Each row below holds a small network's activations on one input, seen along a few directions.
Each table varies a few parts of the input and shows all the possible inputs, shuffled.
Descriptions start from the smaller parts, as in this example, which fits no table here: one of 8 places around a ring, together with either a single point or one of 9 places along a line or (one of 2 separate values, together with one of 6 places along a line).
Shared parts are said once, and a part with two or three values counts as separate values.
(in the rows, 128 means zero)

Table:
row 1: [ 50 146 105 166 155 123 144  95  35 125 124 150 107  73  69 164]
row 2: [148 131 158  96 115 153  91 162 193 154 118  91 141 118 174 130]
row 3: [172 108 149  87 111 123 104 156 180 124 140 126 126 119 197 105]
row 4: [ 36 125 143 145 142  90  89 135  64 187  79 184 127 136 115 121]
row 5: [ 89 107 118 171 155  82 134  69  45  95 128 173  95 124  67 149]
row 6: [ 76  85 135 140 150  88 185  98  62  97  95 215  80 129 117 119]
row 7: [ 86 116 107 174 123  92 149  85  49 121 119 203  80 135 144 105]
row 8: [151 137 150  96 111 164  91 158 201 154 111  92 152 139 175 133]
row 9: [156 167  97 130 115 176 134 156 191  88 153  62 169 145 114 138]
row 10: [ 47 139 129 140 150 123 161 120  57 200 107 165 136  94  75 179]
row 11: [150 151 120 128 126 143 134 166 171  92 175  59 137  87 110 131]
row 12: [150 152 120 117 110 163 109 157 207 158 140  68 166 128 118 145]
row 13: [192 104 117 121  99 152 129 127 185  76 153 120 123 158 177 105]
row 14: [ 80 125 110 121 137  73 112  93  43 158  79 207  96 117 165 134]
row 15: [153 161 105 129 119 164 134 160 184  88 160  61 158 125 113 135]
row 16: [177 120 134  88 104 145 103 149 194 122 126 128 147 157 199 110]
row 17: [ 63 107 120  97 138  91 104 101  48 151  88 211  91 138 140 125]
row 18: [ 85 134 149 149 175  97 161 104  68 193  75 141 144  95  63 158]
row 19: [151 156 113 129 123 153 134 164 177  89 168  60 147 104 111 133]
row 20: [195 110 109 122  95 164 129 123 193  76 145 121 134 178 178 108]
row 21: [180 125 126  88 100 156 103 145 201 121 118 129 157 177 200 112]
row 22: [153 158 112 117 106 175 108 153 214 157 132  69 177 148 119 148]
row 23: [146 142 135 115 117 142 109 164 193 162 154  66 146  92 115 141]
row 24: [190 138 124 131 116 139 139 141 172  65 185  98 123 137 126 126]
row 25: [188  93 132 120 106 131 129 133 172  80 167 119 103 121 175 101]
row 26: [ 57 139 154 155 139  89 125 111  62 203  68 165 125 119 136 133]
row 27: [146 126 165  95 119 142  91 164 187 156 125  90 131 100 173 128]
row 28: [ 62 128  98 136 155  93 145 103  36 122 106 119 115 109  36 128]
row 29: [ 68 148 112 181 172  97 145  89  30 142 128 115 135 106  75 134]
row 30: [ 56 104 129 125 181  93 153 113  67 197  94 134 132 123  50 153]
row 31: [153 142 142  97 107 176  91 153 208 153 103  92 162 159 176 135]
row 32: [ 95 134 150 161 177 120 190  83  40 119 148 181  86 134  72 114]
row 33: [ 87  78 123 162 123 106 155  71  25 136 132 185  87 150 130 111]
row 34: [174 114 142  88 108 133 104 153 187 122 133 127 136 137 198 107]
row 35: [189 133 131 130 119 129 139 143 166  68 192  98 114 121 124 124]
row 36: [ 81 124 156 123 134 116  88 108  35 182  54 179 122 102  98 127]
row 37: [190  98 125 121 102 141 129 131 178  77 160 119 113 137 177 103]
row 38: [193 144 117 131 112 150 139 137 179  65 177  99 134 158 127 128]
row 39: [107  83 152 122 174  97 138 115  47 166  84 226 118 127 131 116]
row 40: [110 145 126 185 130  78 180  93  44 112 117 166 103 135  72 106]
row 41: [148 147 128 116 114 152 109 162 199 158 147  67 155 108 117 142]
row 42: [196 150 109 132 109 162 138 133 187  64 170  99 145 178 128 131]
What is each input in this table made of?
Answer: one of 6 places around a ring, together with either one of 3 separate values or one of 4 places along a line
The inputs of row 7 and row 14 match in every part but the place on the ring of 6. If row 13 is changed in the same way as row 7 into row 14, which row does it become?
Answer: row 16
Which other rows does row 28 become when the choice among 3 separate values takes its other values? List them by row number.
Answer: row 1, row 29
Which other rows does row 42 become when the place on the line of 4 takes its other values? List them by row number.
Answer: row 24, row 35, row 38

Table:
row 43: [183 114 143  98  80 143  86 166 224 130 118 124 144 156 217  92]
row 44: [ 91  92 156 121 130 108 116 102  68 170  62 229 113 154 175 110]
row 45: [124  87 115 151 125  80 140  75  39  88 116 208  70 143 132 100]
row 46: [187  86 109 136 121 110 166  98 100  27 176 155  77 157 136  94]
row 47: [217 117 112 107  97 153 138 114 193  50 171 109 119 170 187  99]
row 48: [127 166 127 121 111 163  93 191 223 168 135  49 182 114 117 151]
row 49: [126  99 182  92 119 121  89 136 152 184  80 177 128 114 224 109]
row 50: [ 69 148 101 170 161  97 154 100  33 123 130 126 112 101  33 148]
row 51: [133 152  95 157 152 127 178 123  97  65 194  81 118 115  37 148]
row 52: [164 178  96 134 127 172 148 143 194  90 187  40 162 125  90 161]
row 53: [ 42 147 138 137 166 122 128 126  64 212  72 144 149 114  68 163]
row 54: [ 74 151 161 111 148 140 102 162 148 228  95  94 162  72 121 161]
What is each input in this table made of?
Answer: one of 2 separate values, together with one of 6 places around a ring
The inputs of row 48 and row 52 match in every part but the place on the ring of 6. If row 43 is changed in the same way as row 48 into row 52, which row does it become?
Answer: row 47
Which other rows does row 50 become when the choice among 2 separate values takes its other values? List them by row number.
Answer: row 45
